These are the activations of a small neural network, seen along a few directions. Each row is one input.
Each table varies a few parts of the input and shows all the possible inputs, shuffled.
Descriptions start from the smaller parts, as in this example, which fits no table here: one of 5 places around a ring, together with either a single point or one of 9 places along a line or (one of 2 separate values, together with one of 6 places along a line).
Shared parts are said once, and a part with two or three values counts as separate values.
In the rows, zero is written as 128.

Other details of the inputs shift rows strongly along three fixed directions, in all tables alike. That doesn't count.

A family of inputs:
row 1: [153  90 175 145 113 171 114 191 161 117  78]
row 2: [119 169  36 171 153 127  75 131  64  86 138]
row 3: [112 119 103 124 131  78 144 107 109 140 143]
row 4: [ 94  70 158 129  99  88 249 140 133 135 122]
row 5: [101  89 105 121 145  97 211 118 138 142 138]
row 6: [110 150  91 125 158  90 143 109 116 143 136]
row 7: [136 188  50 165 134 163  89 111  55  90 141]
row 8: [ 95  57 132 114 112  79 205 111 143 136 130]
row 9: [148 195 160 113 132  57 117 121 107 192 144]
row 10: [127 155 140 100 136  54 110  92 132 185 143]
row 11: [152 113 189 101 117 152 101 141 179 129 125]
row 12: [138  98 188 102 109 162 107 138 174 137 128]
row 13: [118  60 174 153 113 156 100 159 186  93  85]
row 14: [134  64 171 150 124 160 106 167 186  98  91]
row 15: [153 155 177  92 125 111 114  88 145 177 128]
row 16: [156 156 176  84 130 103 116  98 154 167 133]
row 17: [105  69 126 114 138  98 218 123 154 144 132]
row 18: [100  66 127 116 136  99 224 122 156 142 131]
row 19: [129 150  70 151 140 137 147 159  73 111 119]
row 20: [144  78 189 124 103 167 129 144 186 100 101]
row 21: [118 128 120 113 147  75 135 104 117 150 135]
row 22: [123 102  92 152 114 162 164 120  94  82 129]
row 23: [147 175 149  81 139  87 131  83 130 174 144]
row 24: [132  77 174 139 122 137  89 150 173 111  97]
row 25: [120  91  90 153 112 163 177 122  95  78 128]
row 26: [140 138 149 133 117 183  74 150 160  96 120]
row 27: [143 115 168 131 108 170 102 138 172 102 103]
row 28: [127  77 173 124 103 188 115 154 170 102 123]
row 29: [ 89  72 139  93 114 122 240 110 155 118 139]
row 30: [151 174 148  88 147  80 139 124 115 201 122]
row 31: [125 140  61 161 123 162 139 116  70  78 136]
row 32: [108  86  91 146 110 172 173 127  94  90 139]
row 33: [140 192  48 156 140 153  93 120  63  81 146]
row 34: [157 177  58 145 143 140  98 122  59  89 154]
row 35: [158 181 156 177 112 148  36 179 126 116 108]
row 36: [ 83  87 109 123 118  80 198 105 130 135 133]
row 37: [137  98 177 124 105 175 101 132 158 129 117]
row 38: [ 89 102  89 151 109 180 167 121 100  92 132]
row 39: [129 196  59 191 128 128  95 158  49  92 140]
row 40: [126 150  58 164 138 152 141 165  71  95 115]
row 41: [136  61 183 140 124 152 113 163 195 110  91]
row 42: [142 196 142  73 146  92 111  90 131 179 159]
row 43: [103 142  93 129 132  78 136 103 112 142 141]
row 44: [111 121 110 112 122 133 171  98 101 139 150]
row 45: [152 223 120 105 174  72  62 101 132 200 149]
row 46: [ 89  98 120  97 119 127 211 104 125 135 154]
row 47: [130 127 145 132 111 190  78 149 148 104 127]
row 48: [141  88 172 139 125 135  74 150 169 116  99]
row 49: [ 98  98  68 141 152 104 194 120  98 107 138]
row 50: [155 124 165 120 120 168  82 149 162 105 127]
row 51: [135 106 155 130 110 190  89 152 153 104 129]
row 52: [133 170  69 150 131 149 118 105  72 102 140]
row 53: [109  78 142 106 122 107 237 142 131 150 107]
row 54: [132 113 148 157 126 150  54 154 160 100  95]
row 55: [133 189 146  85 136 105 106  76 116 198 152]
row 56: [171 201 151 135 139 146  31 164 132 157  95]
row 57: [133 161 139  95 163  67 120  98 138 186 137]
row 58: [139 121 145 157 137 158  62 160 168 105  97]
row 59: [154 194 138 125 131 173  15 137 127 133 141]
row 60: [142 153 186 104 121  59 148 126 132 193 135]
row 61: [149 155 175  75 134 109 114 107 158 168 146]
row 62: [116 140  45 171 154 141 129 145  96  91 139]
row 63: [135 182 163 112 127  60 136 119 116 190 139]
row 64: [108 121  72 154 119 176 146 121  78  91 144]
row 65: [136 165 134  99 162  73 125 103 146 193 143]
row 66: [101  69  77 164 113 128 161 141 103  74 129]
Each input here is: one of 6 places along a line, together with either one of 2 separate values or one of 4 places along a line or one of 5 places around a ring.
Changing only the place on the line of 6 turns row 9 into row 4. The same change can be made to row 49. Which row results? -> row 14
Which other rows agree with row 41 in the place on the line of 6? List them by row number. -> row 1, row 8, row 11, row 12, row 17, row 25, row 32, row 34, row 48, row 60
Change only the place on the line of 6 in row 43. List by row number the other rows that result. -> row 3, row 8, row 10, row 36, row 66

A family of inputs:
row 67: [129 158  70 135 140 144 134 120  72 107 150]
row 68: [133 101 143 145 112 189  87 148 150  83 119]
row 69: [127 147 100 128 148  92 140 129 105 154 132]
row 70: [147 187 138  90 142 101  93  93 119 173 155]
row 71: [127 159  62 165 148 107 114 129  72 114 140]
row 72: [ 89  56 152 112 101 134 234 110 152 121 122]
row 73: [131 132  72 165 146 128 127 150  98  92 124]
row 74: [ 95  89 126  92 120 111 227  97 137 139 144]
row 75: [136 119 181 131 128 137  82 150 181 137  93]
row 76: [136 175 111 118 156  64 118 110 105 162 146]
row 77: [120  81 101 156 116 199 135 152 132  64 119]
row 78: [130  84 109 175 124 160 124 180 135  71  97]
row 79: [124 138  90 150 120 161 131 138  90  88 139]
row 80: [119 150  63 144 127 140 143 116  69  98 155]
row 81: [149 186 133 107 154  58  92 114 114 179 142]
row 82: [130 149  77 146 131 152 112 119  82  98 147]
row 83: [128 105 101 155 117 189 131 152 119  75 118]
row 84: [137 179 141 111 143  78  84 107 131 176 130]
row 85: [132 168 113  99 138 104 116  86 104 157 161]
row 86: [ 95 120 102  96 125  96 235  93  99 144 154]
row 87: [ 99  80 139 102 113 128 235 113 141 134 124]
row 88: [152 182 149  98 138 117  98 109 120 169 139]
row 89: [133 149 130 133 137  91 109 123 130 155 130]
row 90: [ 91  91 119  93 125 100 227  79 120 144 150]
row 91: [119  88 143 127 114 168 136 135 157 102 125]
row 92: [120 136  64 159 139 115 136 150  77 102 136]
row 93: [122 109  98 170 129 165 109 165 130  79 101]
row 94: [139 104 139 151 107 191  74 146 147  82 116]
row 95: [141 115 147 158  99 190  84 158 142  86 109]
row 96: [122 146  72 143 132 151 126 125  83  93 153]
row 97: [135 153 140 109 127 127 117 113 125 144 140]
row 98: [137 174 127 106 132 116 124 109 109 155 149]
row 99: [131 161  60 161 147 100 114 129  74 107 143]
row 100: [131 127 178 114 125  87 115 126 163 179 116]
row 101: [126 156  72 139 128 138 130 114  73 105 152]
row 102: [128 102 159 135 103 163 133 136 146 110 111]
row 103: [117 115 136 120 137  74 170 111 134 152 125]
row 104: [132 101 114 160 113 201 117 161 132  71 112]
row 105: [117 154 116  91 138  96 187  92  99 164 153]
row 106: [146 124 186 117 112 161  89 140 175 133 115]
row 107: [132 120 182 132 123 133  79 148 181 135  98]
row 108: [144 156  99 146 151 105  98 144 100 124 129]
row 109: [140 163  91 122 146 140  98 112  92 123 151]
row 110: [148 159 155 119 134  83  83 130 134 171 124]
row 111: [142 130 172 134 130 118  85 148 172 150 110]
row 112: [150 164 152 117 146  83  87 126 145 167 128]
row 113: [127 108 171 142 119 135  94 143 171 127  93]
row 114: [143 115 185 134 120 124  80 162 170 139 100]
row 115: [ 91  55 140 115  99 139 220 113 153 110 125]
row 116: [ 88  39 156 112  97 143 232 112 165 112 116]
row 117: [129 116 154 144 129 121 109 148 157 133 113]
row 118: [148 118 182 114 118 164  88 136 175 132 111]
row 119: [147 182 133  86 146 104  90  91 120 173 157]
row 120: [128 153  62 156 143  96 124 133  71 109 143]
row 121: [147 125 178 133 123 112  79 148 157 149 102]
row 122: [147 162 156 103 126 122  86 105 141 159 140]
row 123: [133 139 122 131 148  95 128 131 125 139 126]
row 124: [ 92  99 110  88 129  91 228  72 111 149 154]
row 125: [121 124  86 151 119 160 139 127  90  87 135]
row 126: [129 136  81 169 145 133 112 153  99 101 126]
row 127: [129 102 107 174 127 155 109 178 117  82 105]
row 128: [121  91 169  99 117 143 167 119 173 142 119]
row 129: [129 127 178  86 126 118 124 102 164 163 137]
row 130: [154 173 154 104 132 129  96 117 133 164 131]
row 131: [142 164 116 116 151  80 116 127 108 167 132]
row 132: [124 148  74 163 141 118 111 148  81 111 137]
row 133: [108 101 162 101 111 116 198 102 142 150 128]
row 134: [ 95  79 114 147 121 109 192 134 120 120 117]
row 135: [118 166  55 152 149 113 115 131  79 109 141]
row 136: [140 126 180 111 131  78 117 123 161 170 112]
row 137: [137 103 160 140 122 124 108 161 165 121 104]
row 138: [135 120 157 121 120 157 120 134 149 126 120]
row 139: [147 118 176 138 129 133  86 156 181 144  96]
row 140: [134 139 119 110 134 135 134 113 124 136 137]
row 141: [138 126 169  85 130 126 127 104 164 165 128]
row 142: [133 118 153 119 117 154 116 131 156 124 127]
row 143: [ 89 100 110 112 134  69 223 115 119 159 138]
row 144: [124 102 157 130 109 164 132 139 154 109 120]
row 145: [129 108 107 156 121 191 112 152 123  75 123]
row 146: [149 184 151 102 128 110  93 103 121 169 143]
row 147: [ 92  61 150 104 104 134 232 117 158 123 125]
row 148: [140 129 142 152 111 183  86 157 133  91 119]
row 149: [122 128  78 167 140 133 125 156  91 102 125]
row 150: [145 125 173 110 127 155  85 126 165 138 122]
Changing only one part turns row 124 into row 141. The same change can be made to row 90. Which row results? -> row 77
Changing only one part turns row 99 into row 112. The same change can be made to row 110. Which row results? -> row 92
Changing only one part turns row 104 into row 72. The same change can be made to row 139. Which row results? -> row 71
What do these inputs look like to the network? -> one of 6 places along a line, together with either a single point or one of 5 places around a ring or (one of 2 separate values, together with one of 4 places along a line)
Change only the place on the line of 6 in row 142. List by row number the other rows that result. -> row 82, row 96, row 122, row 128, row 145
Change only the place on the line of 6 in row 95. List by row number the other rows that result. -> row 79, row 86, row 87, row 88, row 102
Change only the place on the line of 4 in row 74. List by row number the other rows that result. -> row 86, row 119, row 147
A walk changes only the place on the ring of 5. It starts at row 117 and steps to row 76. List the rest of the walk in order. -> row 81, row 114, row 132
Change only the choice among 2 separate values in row 94. List by row number the other rows that result. -> row 85
Change only the place on the line of 4 in row 97. List by row number the other rows that result. -> row 68, row 70, row 79
